These are the activations of a small neural network, seen along a few directions. Each row is one input.
In each table, some parts of the input vary, and every possible input appears once, in random order.
Descriptions start from the smaller parts, as in this example, which fits no table here: one of 2 separate values, together with either a single point or one of 11 places along a line or (one of 4 places along a line, together with one of 8 places around a ring).
Shared parts are said once, and a part with two or three values counts as separate values.

Other details of the inputs shift rows strongly along two fixed directions, in all tables alike. That doesn't count.

Table:
x1: [-89  42  22  27   5 -38 -39 -12  70  37  35 -41 -16]
x2: [-17 -50   6 -42 -25  45  -9 -31  -8 -27  29  19 -11]
x3: [102  12 -24  12  11  -1  47  27 -69   0 -53  29  46]
x4: [ -4   1  -1 -12 -14   9   6 -24  20  -4   9 -12   8]
x5: [102  -1 -32  10   1  18  58  22 -81 -17 -55  39  46]
x6: [  36 -106  -16  -56  -20    1   67   26  -31  -41    5    0  -25]
x7: [ 15  39   8  36   8 -32  25   0 -17  17 -19  17  13]
x8: [ -9 -96 -12 -65 -27  92 -27 -11  -6 -41  32   7  -3]
x9: [108   5 -32  -1   1  23  56  25 -70 -13 -60  37  39]
x10: [-12  35   3  49  35 -36  -1  20  15  18 -15  -9   7]
x11: [-40  31  12  41  28 -41 -45  14  39  22   6 -31 -25]
x12: [-48 -57   3 -37 -15  47 -67  -2  22  -9  43 -19 -28]
x13: [ 34  82  -2  78  38 -70  12  48 -18  54 -47  -5  27]
x14: [ 34   8   8   0  -2  -7  15 -10 -13   3  -9  14   9]
x15: [ 14 -29 -14 -28  -9  43  -8  11 -21 -14  -3  13   0]
x16: [ 36 -53 -19 -53  -5  56  11  -8 -31 -48  -6  27   0]
x17: [-11  -6  -3  17   6  11 -18  18   9  11   0  -9   5]
x18: [-19 -81  -6 -55  -7  67 -23 -19   5 -47  31   5 -10]
x19: [ 57 -25 -21 -30   6  33  30   2 -43 -36 -26  32  13]
x20: [-79   9  12  32  16 -18 -59   5  46   8  26 -32 -40]
x21: [114  18 -23 -18 -10  -3  74 -14 -60 -18 -46  30  53]
x22: [-21 -12  -2  10   5  16 -22  16  10  10   7  -9   3]
x23: [  5 -78  -7 -24 -25 -15  39  47  -7  -5  14 -24 -34]
x24: [ 13 -36  -9 -53 -23  42  22 -34 -10 -28  15  12  22]
x25: [-55  28  10  48  20 -24 -39  28  36  39   8 -27  -6]
x26: [-91 -12  32   2  -6   6 -56 -20  68  17  50 -27 -36]
x27: [ 12 -52 -15 -34  -3  44   1 -10 -29 -44   6  19  -1]
x28: [-84  31  34  40  10 -33 -45  -5  68  41  31 -31 -27]
x29: [100  29 -10   7  -1  -5  70   1 -52  -5 -55  42  33]
x30: [ -8  38   5  38  37 -47 -12  20   4  21 -11  -6   3]
x31: [-21 -42  -7 -35 -15  52 -36   5   4 -14  18  -2 -19]
x32: [ 22 -35 -17 -38  -8  49   3  11 -36 -18  -4  24  10]
x33: [ 58 -15 -16 -35 -17  28  53 -26 -31 -25 -14  22  40]
x34: [-52 -53   1 -50  -2  47 -44 -10  17 -30  37   1 -31]
x35: [ 11 -29 -14 -29  -7  42  -7  12 -23 -13  -2  15   2]
x36: [ 34 -39   1 -30 -18  41  24 -24 -14 -24   0  22  12]
x37: [-56 -62  30 -19 -30 -40  16  16  41   7  36 -41 -61]
x38: [-14  90   5  64  13 -72  12   3  17  41 -19 -19   9]
x39: [-26 -33  12 -44 -19  37 -17 -22  10 -14  28  14 -19]
x40: [ 64  59 -10  34   8 -37  61  -3 -18  15 -45   6  44]
x41: [ 39 -60 -17 -51 -13  57  -1   2 -44 -28   4  22  17]
x42: [ 71 -32 -21 -23  -7  37  16  11 -49 -19 -22  19  24]
x43: [ 29  89  -3  77  47 -71  24  38  -6  35 -55   0  11]
x44: [-17 -60   7 -67 -32  63 -18 -32   6 -33  34  18 -22]
x45: [-19 -49  -1 -38   3  31 -33  -9   2 -27  26   0 -14]
x46: [-22  21   2 -15 -13  -3  -6 -17  21   3  11  -8  -6]
x47: [ 30  88  -5  57  14 -67  46   5 -17  31 -39   2  32]
x48: [-88   1  28  13  -9  -6 -56 -18  53  16  44 -24 -43]
x49: [-18 -86  -4 -71 -11  64 -38 -21  -1 -49  39   5 -19]
x50: [ 50 -31 -21 -19   5  28  32  -1 -54 -40 -20  34  21]
x51: [-57   0   6 -10 -22   5 -34 -29  39  -3  34 -27 -25]
x52: [-28  33  25  28   7 -36 -24  -3  30  30  11 -13 -14]
x53: [-74  17  26  29  -6 -18 -49 -13  53  21  31 -27 -41]
x54: [-35  24   1  48   7 -16 -39  23  21  25   0 -27 -19]
x55: [-53 -32   4 -65 -29  40 -28 -34  25 -20  47  -3 -18]
x56: [-77  34  36  31   9 -43 -56  -5  59  41  34 -29 -33]
x57: [ -7  13  16  22 -14 -92  63  32  22  26  -8 -49 -24]
x58: [ 27 -16 -12 -52 -27  34  22 -27 -14 -27   2  16  10]
x59: [-12 -82   3 -68 -39  75 -13 -41 -10 -47  38  20 -17]
x60: [-76   9  11  33  15 -17 -60   5  48   8  25 -34 -41]
x61: [ 98  34 -18  -7  -1 -20  72  -8 -57  -5 -43  30  56]
x62: [104  -1 -24  -7  22   0  61  12 -75 -25 -49  43  47]
x63: [ -8  89   4  67  11 -70  10   2  21  39 -22 -24   5]
x64: [-87  27  13  50  12 -25 -68  23  45  38  23 -39 -33]
x65: [ 87  14 -28  21   9   2  55  27 -77  -5 -53  37  47]
x66: [ -1  66   2  85  28 -50  -9  40  23  49 -31 -27   8]
x67: [ 38 102   2  63  21 -85  33  10   0  45 -40 -11  30]
x68: [ 12  30  -7  39  28 -30  15  17 -21   3 -25  10  12]
x69: [-48  41  30  32  12 -46 -32   0  37  39  18 -15 -16]
x70: [ -4 -39  -2 -63 -30  37 -12 -37   5 -27  32  -2  -1]
x71: [ -6  54  16  36  10 -38   3   5  16  31 -14   1  -8]
x72: [-26 -15  -1 -19  13  16 -18   4   3 -14  11   7 -13]
x73: [-68 -60   6 -36   3  43 -46 -13  30 -25  46  -8 -21]
x74: [-37  24   1  46   8 -16 -39  23  19  25   1 -25 -17]
x75: [ 56  21 -10 -17  -4 -12  44 -14 -36  -4 -18  20  39]
x76: [ 20 -56 -13 -34   0  50   5 -10 -13 -41   3  13   6]
x77: [-34  14  21  18   6 -14  -9  -8  27  21  13  -3  -2]
x78: [ 37   7   8   1  -4  -6  14 -10 -11   2 -11  12   8]
x79: [-52  35   9  19  -7 -27 -23 -17  36  17  20 -27 -15]
x80: [ 30  79  -2  87  50 -70  29  34   0  35 -52  -5  25]
x81: [-22 -15  -2 -50 -24  27  -7 -28  12 -17  25   3  -6]
x82: [ 36  88  13  85  28 -71  39  16   6  48 -47  -1  24]
x83: [ 59  26 -15 -14 -12   0  46 -13 -25  -9 -30  17  25]
x84: [-63  -3  23 -15  -7   7 -36 -14  35  10  35  -3 -30]
Description of these inputs: one of 4 places along a line, together with either a single point or (one of 4 separate values, together with one of 5 places along a line).
The inputs of x19 and x31 match in every part but the place on the line of 4. If x45 is changed in the same way as x19 into x31, which row does it become?
Answer: x3
The inputs of x38 and x64 match in every part but the place on the line of 4. If x57 is changed in the same way as x38 into x64, which row does it become?
Answer: x23
Change only the place on the line of 4 in x74. List by row number the other rows that result.
Answer: x20, x59, x63
Change only the choice among 4 separate values in x46. List by row number the other rows that result.
Answer: x33, x67, x79
A walk changes only the place on the line of 5. It starts at x11 and steps to x49. List the rest of the walk in order.
Answer: x45, x62, x30

Table:
x85: [ 25  21   4  32 -15 -34  46 -19   1   4 -18 -11  15]
x86: [-18 -56 -19 -58   6  72 -46 -24 -18 -53  32  23   5]
x87: [-47   4  10   7   4 -21 -59  30  44  39  28 -43 -18]
x88: [ 10  53  33  25   8 -48  32  -9  16  31 -11  12  -1]
x89: [ 14 -70  -3 -37  -8  66 -16   2 -22 -37   7  33 -27]
x90: [ 82  49 -13  -7  15 -35  82 -15 -32 -11 -43  29  42]
x91: [ 78  44  -9  11 -25 -38  57  -6 -38  12 -39   2  26]
x92: [ 32 -19 -22 -30  -9  61 -25  -2 -40 -13  -1  27  27]
x93: [ 19  40  -5  14   4 -56  32 -18  -2  -2 -13 -10   0]
x94: [ 42  36 -16  71  27 -16  26  32  -8  15 -54   1  14]
x95: [-27 -55  -7 -21  -3  78 -41 -23  -2 -27  30  10  12]
x96: [-15 -68   4 -46  -7  78 -44 -19 -25 -32  25  41  -5]
x97: [ 91  30 -31  25   6   5  32  38 -49   4 -63  21  21]
x98: [-86  28   1  15  13 -41 -28  12  38  14  20 -33 -30]
x99: [-29   2  31   5 -20 -30  -4 -21  21   9  26  -6 -34]
x100: [-49  44  22  -2 -17 -27 -25 -14  59  40  21 -31 -19]
x101: [-82  17  24  28   1 -36 -26  17  32  35  22 -15 -40]
x102: [ -5 -31 -16 -46 -36  35   6   4 -23 -11  11   0   0]
x103: [-15  35   2  35  44 -60 -17  27  21  21  -6 -29   0]
x104: [-11 -79 -15 -55 -35  68  22 -17 -19 -41  24   9   8]
x105: [-70  26  30  21  -6 -24 -16 -24  79  26  31 -35 -15]
x106: [-57  -8  18  35  19 -21 -40  15  53  26  28 -46  -9]
x107: [ 89  14   3  29  28 -37  54  37 -54  14 -47  31  34]
x108: [ 29 -57 -27 -50   5  62  -2  -3 -33 -62 -12  20  -8]
What is each input in this table made of?
Answer: one of 4 separate values, together with one of 6 places along a line
The inputs of x93 and x99 match in every part but the choice among 4 separate values. If x90 is changed in the same way as x93 into x99, which row does it become?
Answer: x88
Change only the place on the line of 6 in x105. List by row number the other rows that result.
Answer: x85, x94, x95, x104, x106
Change only the choice among 4 separate values in x107. List by row number the other rows that result.
Answer: x87, x103, x106

Table:
x109: [ 50  -5 -18 -25   6  28  26 -19 -44 -36 -22  38  21]
x110: [ 49 -39 -24 -41 -16  62  21 -21 -37 -36  -6  27  37]
x111: [-38  24  17  48   4 -41 -18  28  32  41   4 -28 -27]
x112: [-36  31  -1  13   0  -3 -38  -2  23  13   7 -17 -11]
x113: [ 54   4 -22   2  -6  -9  42  24 -35  -4 -34   4  12]
x114: [ 53  51  10 -27 -41 -36  92 -62 -13   2 -11  20  39]
x115: [  0 -70  -5 -42  -5  36  12 -11  -9 -42  16   9  -4]
x116: [ 33 -37 -10 -16   2  13  37   3 -27 -28 -11  11  14]
x117: [-30 -25  -1  -2  -8   5 -13  11  24   4  17 -29 -13]
x118: [ 59  59 -12  53  28 -65  57  35 -32  14 -57   7  16]
x119: [-23  62   0  42  15 -32 -24   6  20  26 -12 -15  -4]
x120: [-40 -44   8 -52  -3  46 -47 -32  12 -26  42  10 -13]
x121: [-36  35  12  39  14 -55 -23  31  35  43   4 -36 -18]
x122: [-54 -20   2 -16 -13  38 -52 -17  38  -3  37 -21  -9]
x123: [-17  58   6  38  12 -33 -31  12  21  41  -5 -19   8]
x124: [ 48  -1 -14  17  12 -17  49  16 -27  -4 -33   7  23]
x125: [ -9  47   4  45  31 -27  -3  -4  13  13 -11  -1  14]
x126: [-19  21  15  22  14  -2 -18 -10  11  10   3  12  -8]
x127: [-26  25  11  10  17 -12 -33  -7  19  14   9  -2  -2]
x128: [-48 -65  -3 -57 -22  75 -47 -34  21 -34  49  -3  -9]
x129: [-56 -42  13 -12 -24  18 -38   7  30   9  38 -24 -38]
x130: [ 25  -2  -2   0   8 -20  19  19 -16   3 -10   2   6]
x131: [-39 -15  11 -11 -16  35 -44 -14  22   4  26  -2 -16]
x132: [ 52 -12 -14 -10   8  -6  47   9 -42 -29 -28  22   8]
x133: [-37  33  18  34   8 -11 -33  -2  26  26   6  -4 -12]
x134: [-59  23  12  27  17  -9 -45 -11  45  13  21 -20 -10]
x135: [ 20 -48 -19 -43 -20  33  15   5 -23 -29   3   3  -7]
x136: [ -8 -73 -12 -62 -22  47  -3  -9 -12 -43  24   4 -21]
x137: [ 65  -7 -10 -12  -8  36  32  -8 -47 -15 -25  42  30]
x138: [ 14  12 -10  14   3 -25  19  21 -11   3 -20  -7  -4]
x139: [ 31 -69   1 -42 -14  39  28  -7 -37 -40   3  32  -4]
x140: [-46  30   8  31  16 -11 -35  -6  36  16  11 -19  -3]
x141: [-27  46  34  -2 -35 -77  45 -42  56  28  21 -34 -18]
x142: [-46 -16  16  -4  12 -19 -27   7  27   4  25 -16 -27]
x143: [ 63  50   1  64  21 -58  58  37 -32  29 -54  13  18]
x144: [ 52 -44 -11 -38  -1  15  37   4 -43 -27 -12  25  15]
x145: [-40 -51   3 -40 -19  22 -35   5  20  -2  38 -23 -24]
x146: [ -1  19  -2  38  10 -34  13  25  11  21 -14 -24   4]
x147: [ 11 -31  -6 -48 -11  48 -16 -18 -16 -22  15  17  13]
x148: [ -7 -14  -9 -30  -8  35 -19 -18  -5 -24   8  11  -3]
x149: [ 41  -5   2  16   5 -14  40  16 -28  -1 -24  20   5]
x150: [ 57 -25 -13 -29 -23  55  21 -11 -43 -18 -14  35  27]
x151: [-49  -7  -3 -22 -17  32 -52 -13  24  -5  30 -18 -20]
x152: [ 12  31   3  33  17 -49  12  30   1  30 -20 -12   3]
x153: [-59   0   5 -13   1  18 -51 -19  31  -9  29 -10 -27]
x154: [-33  -9  15  18  -5 -13 -18  15  22  18  13 -17 -28]
x155: [ 17  63   1  40  19 -35  -5  14  -1  34 -23  -4  22]
x156: [  4  54   5  33  23 -33 -12   6   4  27 -15   0  14]
x157: [ 11 -17  -8   4   2  -3  20  12  -4  -5  -6  -8   6]
x158: [ 62  19  -4  13   8  10  37  -4 -43  -6 -33  41  29]
What is each input in this table made of?
Answer: one of 2 separate values, together with either a single point or (one of 4 separate values, together with one of 6 places along a line)
The inputs of x158 and x149 match in every part but the choice among 2 separate values. If x114 is changed in the same way as x158 into x149, which row does it become?
Answer: x141
The inputs of x121 and x155 match in every part but the choice among 2 separate values. If x154 is changed in the same way as x121 into x155, which row does it become?
Answer: x137
Change only the place on the line of 6 in x132. List by row number the other rows that result.
Answer: x113, x118, x135, x136, x138
Change only the choice among 2 separate values in x117. List by row number the other rows that result.
Answer: x122
Change only the choice among 4 separate values in x136. List by row number the other rows that result.
Answer: x124, x130, x143
Change only the choice among 4 separate values in x112. List by row number the other rows that result.
Answer: x110, x131, x155

Table:
x159: [  9  33  -3  26  -3 -25   9  11   7  25 -13 -16  11]
x160: [ 31  64  10  55  17 -47  26  11  -9  33 -35  11  17]
x161: [ -60  -72  -13  -20   17   89 -105   23    6  -24   34   -1  -26]
x162: [ 54 -18  -3 -31 -12  29  31 -14 -44 -21 -15  39  16]
x163: [ -8  -8   6   2   2 -14   4   9   4   1   3  -5 -14]
x164: [ 50 -19 -20 -32   0  23  36 -15 -38 -35 -15  25  28]
x165: [-56 -36   5 -29 -28  31 -41 -14  38  -2  42 -28 -21]
x166: [-21  43  19  44  11 -32  -9   1  21  31  -3  -6  -6]
x167: [ 49 -21 -19 -30   0  25  38 -15 -36 -35 -15  25  29]
x168: [-64 -33   5 -29  -4  26 -41 -25  37 -20  42 -19 -20]
x169: [-22  26  12  44  15 -45   2  19  25  25  -6 -19 -13]
x170: [ 61 -32 -13 -31  -7  14  47   4 -49 -27 -20  29  13]
x171: [ 16  37   5  48  19 -51  28  23   0  24 -26  -6   3]
x172: [ 58 -22 -19 -33 -22  29  36  -3 -36 -17 -15  16  27]
x173: [-9 11 -3 -4 10 -8 -5 -7  7 -7  3 -4  0]
x174: [-60 -35  20 -22 -17  34 -42 -25  34  -5  44  -5 -27]
x175: [  4  19   5  30  12 -37  16  17   2  15 -14  -6  -4]
x176: [-15  47   3  30   0 -39 -13  16  22  35  -5 -25  -6]
x177: [ 42 -28 -17 -41 -25  33  23  -6 -30 -18  -5  12  17]
x178: [-23  49   4  29  23 -44 -13   4  21  17  -6 -17  -6]
x179: [-35  -5  17  -7  -8   8 -28 -14  20   6  23   1 -19]
What is each input in this table made of?
Answer: either a single point or (one of 4 separate values, together with one of 5 places along a line)
